These are the activations of a small neural network, seen along a few directions. Each row is one input.
Each table varies a few parts of the input and shows all the possible inputs, shuffled.
Descriptions start from the smaller parts, as in this example, which fits no table here: values(2) and (point or ring(11) or (ring(5) and line(6))).
Shared parts are said once, and a part with two or three values counts as separate values.
In the rows, zero is written as 128.

Other details of the inputs vary at random and push rows far along three fixed directions, the same in every table; ignore that.
These rows show it; all are for the same input, with only those details redrawn:
[172 128 153 127 152 190 130 145  95 118 137 130]
[109 108 117 135 107 111 128 102 118 137  85 128]
[ 97 125 116  76 119  64 105 111 149 128  74  96]
[148  88 116 138 127 152 106 134 119 189 125 170]
[128 142 148 126 126 141 148 109  98  76  94  94]
[110 110 118 130 109 109 127 104 119 134  86 126]
[155 150 155  63 164 138 109 152 128 100 121  89]
[146  89 116 137 126 150 108 133 119 186 123 168]

Table:
r1: [114 122 156 161 116 149 186  82 107  68 124 108]
r2: [116 123  83  83 141 100 115 181 159 187 120 130]
r3: [164 146 159  94 159 167 125 147 107 110 135 118]
r4: [ 89 102 109 113 111  95 145  87 144 113 102 118]
r5: [132 141 158  74 147 138  99 144 146  83 171  91]
r6: [139 150 133 176 114 142 171  96 113  54  94 118]
r7: [185 151 163 148 155 172 140 141 131 110 156 147]
r8: [ 99 125 113 108  98  92 129  98 123 122  74 113]
r9: [110 144 111  99 124  56 113 109 181 117  85 120]
r10: [130 161 151 191  97 138 149 100 107  47 125 115]
r11: [140  74 105 122 134 157 116 130 145 175 148 170]
r12: [121 113 100 145 144 139 135 169 135 190 133 155]
r13: [164 141 171 125 154 185 131 140 105 128 144 128]
r14: [ 89 136 116  87 102  57  84 104 138 128 104  94]
r15: [158 114 120 159 129 139 116 130 156 182 138 186]
r16: [115 118 107 138 141 125 134 166 145 197 132 146]
r17: [ 99 101 101 177  83 140 141  74 104 115 139 139]
r18: [179 163 135 123 148 152 100 148 131 102 172 135]
r19: [ 99 130 112 119  98  86  97  99 117 131 112 115]
r20: [111 136 153 124 131 146 166  94 125  72 122  96]
r21: [ 95 129 137  82 119  51 111 106 155 140  86  97]
r22: [106 109 130 170  96 132 148  89  99 142  93 155]
r23: [135 149 149  37 164 111  85 150 160  88 173  79]
r24: [ 97  92 128 174  98 135 168  75 120 125 119 145]
r25: [131  84 105 138 115 151  96 122 133 175 177 168]
r26: [106 132 150 150 117 157 185  83 103  55 115 111]
r27: [151 126 123  89 137  80  93 144 192 174 129 150]
r28: [124 127 116 153 119  94 132 101 151 134 103 152]
r29: [122 109 104 157 146 138 139 164 128 197 138 162]
r30: [156 147 149 139 160 176 164 183 113 134 158 118]
r31: [109 129 103  83 154  90 112 181 166 190 126 133]
r32: [144  91 117 135 126 148 108 132 120 182 121 164]
r33: [166 139 168 123 162 180 130 140  99 121 144 130]
r34: [132 116 125 197 100 117 155  92 132 135 110 165]
r35: [ 91 140 109  80 104  56  82 103 139 129 103  90]
r36: [161 126 140 100 151 192 146 137 119  94 156 124]
r37: [ 95 158 138 183 108 138 167 140  90  73 128  87]
r38: [162 121 164 119 150 190 153 132 122 107 169 127]
r39: [ 83 114 111  72 127  73 119 100 174 121 100 106]
r40: [108 104 138 184  94 130 152  84  99 147  99 149]
r41: [164 139 175 133 137 173 109 151  89 113 173 132]
r42: [100 113 136 193  75 131 129  90  88 121 114 137]
r43: [100 165 114 181 108 142 174 125  78  73 127  84]
r44: [141 144 144  22 176 122 111 150 166  93 144  88]
r45: [150 125 105 136 118 110  81 134 154 163 154 164]
r46: [104 127 109 104 132  78  92 185 154 182 154 128]
r47: [146  93 123 137 133 155 102 135 125 200 132 179]
r48: [ 95 104 103 168  87 132 137  78 107 111 138 138]
r49: [121 114 101 163 126 134 116 170 118 184 164 152]
r50: [109 141 117 132 109  73 135  97 159 112  85 135]
r51: [ 92 123 113 159 119  95 163 136 130 154 107 121]
r52: [154 113 122 165 111 123  93 139 142 167 164 189]
r53: [160 148 162 107 147 156  96 149 103 111 165 112]
r54: [136 144 153  37 181 120 113 142 165  98 148  89]
r55: [ 97 128 135  82 110  57 115 106 153 140  84  99]
r56: [146 161 125 141 151 172 136 178  94 114 175 110]
r57: [133 161 135 148 120 120 164  99 124  55  94 113]
r58: [181 166 138 139 141 166 113 139 120  90 170 129]
r59: [188 149 147 137 158 172 139 145 127 100 148 143]
r60: [106 149 124 175 125 145 199 131  88  81 104  97]
r61: [133 121 101 179  92 129 153  96 126 121  97 165]
r62: [ 91 176 142  88 150  77 157 151 145  87 101  54]
r63: [ 85 130  92 130 120  88 153 141 134 142  92 115]
r64: [125  83 124 139 112 139 100 129 135 168 179 172]
r65: [122 113  92 162 122 140 114 168 117 192 164 154]
r66: [147  91 121 138 128 148 112 130 117 190 129 173]
r67: [151 151 129 107 174 164 145 192 122 119 142 101]
r68: [162 179 148  62 163  94  78 160 169  86 158  94]
What do these inputs look like to the network?
> values(4) and (line(6) or line(11))
The inputs of r60 and r59 match in every part but the values(4) part. If r62 is changed in the same way as r60 into r59, which row does it become?
> r7
Which other rows does r54 become when the values(4) part takes its other values? List them by row number.
> r28, r29, r33
Which other rows does r15 become when the values(4) part takes its other values? List them by row number.
> r13, r16, r20

Table:
r69: [ 90 151 132 116 100  83 134  91 123  87  91  91]
r70: [112 171 149  60 150 101 113 127 143  69 127  68]
r71: [101  91  86  70 117  60  88 131 188 193 104 152]
r72: [ 99 147 127 122 114  76 143  86 130  85  79  95]
r73: [173 130 150 113 156 157 102 165 144 138 175 141]
r74: [ 78 123 128 122 101  73 150  91 142  97  76 105]
r75: [108 118 127 172  95 113 146  95 122 119 118 141]
r76: [121 152 146  58 158 110 114 131 146  86 123  69]
r77: [165 158 160 160 140 198 181 113  79  51 147 110]
r78: [106 103 103 168  94 123 152  84 124 136 100 143]
r79: [176 129 141 146 152 187 114 148 117 154 162 171]
r80: [179 137 151 105 154 170  99 166 119 139 175 138]
r81: [117 160 146 175 134 157 192 148  93  86 126  97]
r82: [154 160 155 165 127 185 172 115  87  45 145 110]
r83: [ 79 108 102 178  63  79 136  76 117 122  83 128]
r84: [118 123 115  73 140  86  77 143 163 153 143 124]
r85: [126 103 124 177 115 161 145 101  95 137 139 154]
r86: [129 162 133  69 180 128 119 199 139 127 153  82]
r87: [111  83 112 174  88 137 140 105 106 165 106 171]
r88: [137 177 151  71 153  94 109 140 150  60 117  69]
r89: [139 128 107 128 157 133 118 189 138 192 141 149]
r90: [172 133 138 112 157 151  96 160 138 146 159 151]
r91: [138 156 167 161 127 170 166 109  99  68 137 116]
r92: [154 112 138 103 152 141 108 146 153 169 150 144]
r93: [135 150 119 142 147 157 162 170 113 124 142 115]
r94: [110 106 100 185  83 119 143  93 121 126 114 151]
r95: [106 158 121  60 132  70 108 120 169 102 110  90]
r96: [110  84 103 182  95 124 140  99 120 166  94 180]
r97: [124  69  86 153 110 110  96 115 154 232 112 196]
r98: [100 103  95  82 120  60  67 134 178 176 128 132]
r99: [138  81 118 134 132 160 111 143 127 185 150 178]
r100: [148 109 144 204 115 186 169 102  87 129 145 166]
r101: [ 94 136 131 121 102  93 143  88 121  93  81  86]
r102: [156 140 130 119 164 166 126 202 114 169 163 128]
r103: [174 128 145  98 156 161 103 156 122 156 164 140]
The inputs of r99 and r96 match in every part but one. If r98 is changed in the same way as r99 into r96, which row does it become?
> r88
What do these inputs look like to the network?
> values(5) and (point or line(6))
Which other rows agree with r81 in the values(5) part? List them by row number.
> r73, r74, r75, r91, r92, r100
Which other rows does r72 become when the values(5) part takes its other values? List them by row number.
> r77, r85, r100, r103
Which other rows does r78 become when the values(5) part takes its other values? List them by row number.
> r76, r92, r97, r101
